Look-ups in named tables: a row name and a column name give one cell, copied from the table.

Table vit
	mafito	dit	fereve	dil
fabugab	136	141	129	120
nudiz	120	122	155	137
ter	225	209	36	212
duf	20	153	67	149
vem	164	114	108	155
pide	164	163	102	159
vumego	108	118	152	146
basipef	126	145	122	141
zurilav	228	107	81	183
safu	129	126	138	137
suf	118	119	133	145
tipepi	76	164	104	138

basipef, dil -> 141
fabugab, dil -> 120
safu, dil -> 137
ter, fereve -> 36
vem, dit -> 114
basipef, fereve -> 122
ter, dil -> 212
zurilav, dit -> 107
ter, mafito -> 225
vumego, mafito -> 108
safu, dit -> 126
vem, mafito -> 164

sibif:
fields: beb, tol
mamariv: [-5.962, -5.497]
temi: [-0.130, 7.153]
fuguta: [1.205, -1.447]
teg: [-2.236, -3.244]

fuguta, tol => -1.447
temi, tol => 7.153
temi, beb => -0.130
teg, beb => -2.236
mamariv, beb => -5.962
mamariv, tol => -5.497
teg, tol => -3.244
fuguta, beb => 1.205
Row with the largest beb: fuguta

sopar =
         ved  konifas  busorar  kuboni  donupi  pefezi  dararos  degi  vavane  siguz
muz      129      103      164     143     154     164      193   143     177    109
vif      150       97       60     207     143     162       80    92     114    120
mase     167      120      125     193     191     153       98   134     165    106
fof       63      101      103     110     112     110      145   122     134    116
kupok    123       95       90      67      74      93      130   104      69     63
rir      100      113       85     131     143     158      128   139     157    127
gokalam  107      107      117     114      74     154      130    99     142     48
vem      104      189      149     105     112     129      127   162     146    132
lipedi    66      109      153     203      26     111      110   130     123    125
meni     180      180      113     156     180     125      196   110     153    104
dirugog   92      146      147     127     170     190      101    68     102    110

muz, dararos => 193
kupok, konifas => 95
kupok, pefezi => 93
gokalam, siguz => 48
rir, busorar => 85
dirugog, pefezi => 190
vif, kuboni => 207
muz, vavane => 177
dirugog, dararos => 101
mase, ved => 167
gokalam, donupi => 74

Table domir
|  | rif | kuf |
|---|---|---|
| biv | -0.3 | -4.0 |
| demisi | -3.1 | -1.1 |
| zoden | 0.8 | 0.3 |
| veg | 3.5 | -3.6 |
| fovi | 1.0 | 0.0 |
| fum | -1.4 | -3.3 |
| fusevuf | -2.4 | -0.8 |
| zinini | -3.1 | -6.4 |
| balo | 3.5 | -2.0 |
| zit | -2.7 | 6.1 |

What is the kuf of demisi in domir?
-1.1
What is the rif of zoden in domir?
0.8
What is the rif of zit in domir?
-2.7
What is the kuf of biv in domir?
-4.0
What is the rif of biv in domir?
-0.3
What is the rif of fovi in domir?
1.0
What is the rif of demisi in domir?
-3.1

nenaz.tsv
	zat	solago	bav
bos	5.999	4.269	3.005
gil	6.889	5.047	1.887
nop	5.339	2.261	3.839
giziv	2.912	2.890	5.007
vil	3.611	6.786	3.136
viz	1.146	1.402	6.526
bul	4.641	2.125	4.490
peg	2.137	5.304	4.268
kuzes	7.827	3.559	2.335
nevagas	2.889	6.756	3.540
zera	0.741	6.290	4.518
bim	6.445	5.103	2.184
sufudup	2.216	4.155	4.572
lut	3.641	6.422	3.348

What is the zat of lut in nenaz? 3.641
What is the solago of kuzes in nenaz? 3.559
What is the bav of vil in nenaz? 3.136
What is the bav of bim in nenaz? 2.184
What is the bav of peg in nenaz? 4.268
What is the solago of nop in nenaz? 2.261
What is the solago of viz in nenaz? 1.402
What is the bav of gil in nenaz? 1.887
What is the zat of bul in nenaz? 4.641
What is the zat of bim in nenaz? 6.445
What is the bav of nevagas in nenaz? 3.540
Which row has the largest solago? vil

fur
columns: garep, gir, kem, doko, ton, vupufa, vud, zud
gevimo: [-547, -624, -798, -609, -125, -712, -575, -710]
gosiz: [-577, -616, -733, -625, -260, -762, -722, -697]
lan: [-703, -686, -829, -732, -542, -783, -727, -759]
kag: [-152, -700, -882, -798, 754, -392, 222, -420]
dami: [-110, -211, -834, -274, 758, -605, -601, -451]
vupi: [-767, -785, -779, -811, -794, -754, -784, -805]
tukota: [-531, -643, -839, -597, -86, -729, -650, -657]
pelufig: [-768, -893, -725, -744, -771, -767, -706, -821]
sav: [-769, -846, -766, -799, -674, -772, -732, -792]

ton of gosiz = -260
ton of lan = -542
doko of lan = -732
gir of kag = -700
gir of tukota = -643
garep of dami = -110
gir of gevimo = -624
vud of sav = -732
vud of dami = -601
gir of lan = -686
vupufa of gevimo = -712
vupufa of vupi = -754
garep of sav = -769
garep of pelufig = -768
vud of tukota = -650
kem of dami = -834

pozi
|  | nuno | mive | madeg | moz | birafu | zez | vosepo |
|---|---|---|---|---|---|---|---|
| lazugeb | 45.5 | 38.2 | 63.0 | 26.2 | 51.5 | 48.6 | 73.5 |
| baz | 56.1 | 14.5 | 51.2 | 31.5 | 49.9 | 46.5 | 38.5 |
| zag | 39.1 | 29.3 | 49.3 | 38.0 | 49.1 | 58.5 | 44.6 |
| sitepu | 27.3 | 59.5 | 33.7 | 74.0 | 40.9 | 61.7 | 33.2 |
| kitolu | 86.7 | 71.9 | 47.5 | 49.3 | 55.2 | 33.7 | 32.5 |
| lono | 49.9 | 95.3 | 48.2 | 24.7 | 69.9 | 77.1 | 29.6 |
| lop | 47.3 | 4.9 | 40.1 | 49.3 | 41.6 | 45.8 | 25.8 |
| farig | 70.3 | 63.5 | 52.4 | 39.2 | 56.0 | 44.0 | 44.5 |

What is the nuno of zag in pozi? 39.1
What is the birafu of zag in pozi? 49.1
What is the moz of lono in pozi? 24.7
What is the vosepo of farig in pozi? 44.5
What is the nuno of lono in pozi? 49.9
What is the nuno of kitolu in pozi? 86.7
What is the vosepo of zag in pozi? 44.6
What is the mive of lazugeb in pozi? 38.2
What is the zez of lono in pozi? 77.1
What is the birafu of farig in pozi? 56.0
What is the zez of farig in pozi? 44.0
What is the birafu of sitepu in pozi? 40.9
What is the mive of kitolu in pozi? 71.9
What is the zez of baz in pozi? 46.5
What is the nuno of sitepu in pozi? 27.3
What is the birafu of lop in pozi? 41.6
What is the birafu of kitolu in pozi? 55.2
What is the nuno of lazugeb in pozi? 45.5
What is the mive of baz in pozi? 14.5
What is the moz of baz in pozi? 31.5
Which row has the largest mive? lono

